Each row below holds a small network's activations on one input, seen along a few directions.
In each table, some parts of the input vary, and every possible input appears once, in random order.
A made-up example of a description, with smaller parts first: one of 5 places around a ring, together with either a single point or (one of 2 separate values, together with one of 4 places along a line) or one of 9 places along a line.
Shared parts are said once, and a part with two or three values counts as separate values.
(in the rows, 128 means zero)

Other details of the inputs vary at random and push rows far along two fixed directions, the same in every table; ignore that.

Table:
row 1: [ 81 164 144  97 102 104  76 136 155  90 152  97 127 158 109]
row 2: [174 109 109 152 192 185 155 103  90 169  84 173 137 109 100]
row 3: [126  79 107 143  72 122 122 174 133 147 123 175  95 123 112]
row 4: [110 154 148 101 142 124 110 111 135 105 159 101 140 133 159]
row 5: [134  53 100 131  56 116 117 182 134 158 132 167  92 104 130]
row 6: [ 96 152 144 129 105  77 114 132 151 109 134  99 132 174 140]
row 7: [149 173 148 146 190 129 164  74 108 105 107 101 153 168 148]
row 8: [109 168 155 118 146 109  97 127 133 114 135 112 128 149 110]
row 9: [ 89 173 138 127  99  94 102 153 170  93 151  85 117 154 129]
row 10: [104 154 130 138 134 102 132 112 151 117 125  91 138 168 138]
row 11: [ 94 136 128 119  97 105 106 150 163 121 154  84 108 138 147]
row 12: [184  97 130 145 186 171 162 104  81 170 109 178 141  92 149]
row 13: [114 171 144 119 144 117 103 130 145 107 128 100 136 139 106]
row 14: [139  48  99 124  50 125 131 175 138 142 129 157  86 101 124]
row 15: [ 85 158 144  95 106 106  99 124 138 102 160 101 143 129 119]
row 16: [ 94 150 162  88  99  94 106 134 165  99 168  77 115 133 147]
row 17: [121  45  81 131  45 113 128 161 140 137 112 178 117 136 115]
row 18: [123 161 137 129 134 116 118 135 142 109 142  84 129 133 157]
row 19: [174 111 126 143 183 165 163 103  69 170  99 184 151  89 115]
row 20: [178 101 112 160 158 174 173 118  90 142  96 176 118 119 120]
row 21: [178  96 115 146 187 183 168  98  95 176 108 164 142  89 144]
row 22: [172 107 110 140 162 163 161 113  90 162 100 171 154  78 107]
row 23: [127  59 106 105  50 118 130 161 134 149 129 169 105  83  85]
row 24: [142 196 144 160 223 162 155  82 105 123 116 104 144 154 148]
row 25: [136 196 153 130 223 153 151  69  97 136 122 100 167 122 133]
row 26: [144 174 144 138 197 158 136  91  95 104 134 100 152 146 173]
row 27: [116 164 133 140 133  97 130 114 148 103 122  90 148 161 140]
row 28: [121  74  95 136  66 140 120 166 132 131 127 174 106 126 114]
row 29: [ 92 165 154  95 102  95  91 137 161  92 147  87 111 153 101]
row 30: [135  53 100 116  55 123 121 173 153 158 134 162 110  78 122]
Each input here is: one of 5 separate values, together with either a single point or one of 5 places around a ring.
Q: The inputs of row 14 and row 18 match in every part but the choice among 5 separate values. If row 20 is changed in the same way as row 14 into row 18, which row does it become?
A: row 9
Q: Change only the choice among 5 separate values in row 23. List by row number the other rows that result.
A: row 15, row 19, row 22, row 25
Q: Change only the choice among 5 separate values in row 21. List by row number the other rows that result.
A: row 4, row 12, row 16, row 30

Table:
row 31: [172  58  97 133 129 198 138 154  94 170 116 205  96  73 111]
row 32: [101  58  91  97  20 109  96 184 147 140 140 172 103  97  72]
row 33: [168  88 101 165 140 177 149 138 108 138 106 162 103 137 142]
row 34: [ 95  94 123  91  43  92  94 168 157 117 147 143 109 110  76]
row 35: [199  88 113 156 201 191 198  80  65 170  83 186 174  90 148]
row 36: [ 92  90  93 128  38  91 101 172 172 123 127 135 105 155 111]
row 37: [146 202 155 153 213 131 157  71 101  85 109  97 162 183 146]
row 38: [ 90  84 114 128  42  79  97 175 158 127 132 146  99 164 114]
row 39: [ 99  91 108 125  36  84 114 172 173 119 122 134  93 154 103]
row 40: [158  96 100 163 137 143 164 124 106 146  83 163 122 136 112]
row 41: [148 105 112 130 143 166 132 119  98 150 105 174 141  95  95]
row 42: [107 186 170 107 175 119 101 105 115 118 143 109 146 145 119]
row 43: [ 89  89  98 133  34  93 103 170 167 115 127 135 106 153 110]
row 44: [116 171 152 124 165 109 136  95 138 123 143  79 157 133 151]
row 45: [114 182 134 148 168 113 128 106 142 105 120  94 144 176 140]
row 46: [158 111 123 138 151 178 129 140  96 155 127 175 108  86 120]
row 47: [177  55  98 134 128 198 135 150  96 168 114 200 100  75 105]
row 48: [115 163 152 110 139 131  90 144 135 109 153 100 115 120 127]
row 49: [132 178 161 121 163 121 128 118 128 116 155  81 136 123 181]
row 50: [202  90 102 155 197 186 197  76  55 168  88 183 170  92 148]
row 51: [123 172 158 110 159 108 144  92 135 115 136  83 149 137 154]
row 52: [ 94  89  94 128  32  88 109 172 159 110 132 137 106 157 108]
row 53: [100 186 165 104 153 118 113 115 148  95 178  55 124 143 190]
row 54: [106 182 166 106 151 118 112 111 149  94 175  50 128 145 184]
row 55: [122 175 160 126 164 128 128 112 126 115 162  85 129 124 184]
row 56: [203  90 110 156 204 181 203  79  63 179  77 176 158  84 139]
row 57: [ 98  95 108 141  42 105  99 193 165 120 148 136  73 142 134]
row 58: [111 191 159 108 171 120 118 104 124 112 131  90 140 132 104]
row 59: [161  87 113 140 134 141 166 112 109 168 109 152 144  96 128]
row 60: [ 95  91 104 137  38  84 112 175 172 128 126 127  99 151  96]
row 61: [164  82 115 130 131 137 167 109 102 146 113 163 148  98 135]
row 62: [114 164 165 113 164 103 126  94 120 123 147  96 156 146 165]
row 63: [101  87 110 128  35  83 108 166 169 113 126 138  96 156 100]
row 64: [154 108 118 135 147 157 143 122 103 164 103 166 134  94  82]
row 65: [ 89 210 160 101 166 106  94 107 151 101 153  75 148 144 115]
row 66: [ 95 210 173  93 156 104 104 107 146  95 146  74 137 147 110]
row 67: [ 90 188 159 106 143  96 115  96 146  96 156  59 160 147 163]
row 68: [157  86 103 131 137 148 155 111 109 163 110 158 150  99 143]
row 69: [152 202 155 163 222 153 138  96 103  95 117  84 139 173 174]
row 70: [108  76 119 106  43  97  99 182 166 131 161 115  96 101 150]
row 71: [210  87 117 154 199 182 198  71  63 171  82 187 160  90 140]
row 72: [121 176 141 146 166 143 126 124 131  95 140  91 111 175 168]
row 73: [172 104 107 169 140 159 150 149 104 145 101 167 108 127 142]
row 74: [ 97 206 176  96 154 103  97 101 142  89 151  78 140 149 107]
row 75: [ 86  96 121  94  46 104  90 174 162 125 145 144 116 111  82]
row 76: [117 170 145 117 167 109 132  93 140 120 143  84 161 133 159]
row 77: [154  96 103 163 135 153 159 126 108 136  88 172 139 143 121]
row 78: [150 106 115 137 150 158 138 125 108 164 107 170 135  92  86]
row 79: [116 176 156 109 139 127  95 147 135 115 156 105 115 117 127]
row 80: [ 99  57  89  97  26 112  88 185 160 153 135 172 102  93  74]
row 81: [ 91 200 150 145 152  94 117 113 157  92 135  66 137 187 135]
Q: The inputs of row 66 and row 51 match in every part but one. If row 78 is changed in the same way as row 66 into row 51, which row does it become?
A: row 44
Q: Describe the family of inputs behind these rows.
A: one of 3 separate values, together with either a single point or one of 5 places around a ring or one of 11 places around a ring
Q: Change only the choice among 3 separate values in row 70. List by row number the other rows that result.
A: row 48, row 69
Q: Change only the place on the ring of 11 in row 43. List by row number the other rows that result.
A: row 36, row 37, row 39, row 40, row 45, row 52, row 60, row 63, row 77, row 81
Q: Change only the choice among 3 separate values in row 63. List by row number the other rows that result.
A: row 71, row 74

Table:
row 82: [139 196 131 166 208 118 156  78 137 148  96  98 178 155 127]
row 83: [101  74  91  92  17 102  96 180 160 124 126 154 100  86  55]
row 84: [134 172 127 148 201 166 139  84  96  98 128 107 147 192 169]
row 85: [163 106  94 205 177 170 184 118 104 185  78 151 126 119 137]
row 86: [144 166 140 150 174 112 178  77 121 104 137  65 143 170 198]
row 87: [105  79 129  95  58 113  95 189 158 149 153 160  66  93  75]
row 88: [179 121 138 157 172 166 128 148 101 145 106 154  93 119 126]
row 89: [ 80 170 166  88 125  90 103 115 112  92 163 100 166 138 125]
row 90: [ 73  62 100 101  28  95  90 165 173 113 128 152 130 163  97]
row 91: [134 191 148 165 205 136 123 124 142 142 129  71 134 121 168]
row 92: [109  35  87  82  32 141  86 174 149 155 159 188  92  82 106]
row 93: [130 150 156 111 130 100 130 128 156 109 152  61 126 133 205]
row 94: [ 64 150 141 104  85  86  88 162 197 148 170  79 106  92 116]
row 95: [181  92 107 171 151 171 162 135  87 163  68 190  87 143 111]
row 96: [164  85 125 117 148 179 151 124  71 161 132 213 134  76 137]
row 97: [ 69 133 140 111  57  62  98 143 153  86 149 129 144 174 123]
row 98: [171 120 111 156 143 181 130 151 112 123 111 151 101 100 132]
row 99: [ 90 157 141  84 148 122  98  97 121  99 138 101 165 140 119]
row 100: [158  79  97 137 125 177 107 149 112 139 131 168 114 116 153]
row 101: [189  59 109 119 145 146 194  86  83 176  85 166 168  66 135]
row 102: [124 159 131 145 146 127 136 112  96  98 138 127 132 178 171]
row 103: [179  69 102 153 130 118 191  84 115 150  90 163 162 119 141]
row 104: [116 179 134 126 174 109 133 102 136 159 123  84 165 108 106]
row 105: [102 183 164 129 130  83 105 119 154  96 123  96 129 190  90]
row 106: [132 191 174 119 192 124 123  90 101 118 119 102 145 137  87]
row 107: [138  85  89 164  78 155 142 165 130 121 111 157  89 136 102]
row 108: [185  67 126 118 136 162 180 102 102 179 129 161 137  59 154]
row 109: [ 81 152 143  88  74 117  88 164 174  97 175 100  94 108  97]
row 110: [106 169 160 112 127 112  90 152 125  88 166 100 122 150 184]
row 111: [101 189 139 126 124 102 117 120 161  74 129  90 145 175  96]
Q: The inputs of row 91 and row 85 match in every part but one. If row 93 is changed in the same way as row 91 into row 85, which row does it become?
A: row 86
Q: Describe the family of inputs behind these rows.
A: one of 5 places around a ring, together with either one of 2 separate values or one of 4 places along a line
Q: Change only the place on the line of 4 in row 95. List by row number the other rows that result.
A: row 84, row 102, row 107
Q: Change only the choice among 2 separate values in row 103. List by row number the other rows that result.
A: row 82
Q: Change only the place on the line of 4 in row 98. List by row number the other rows that result.
A: row 88, row 100, row 110
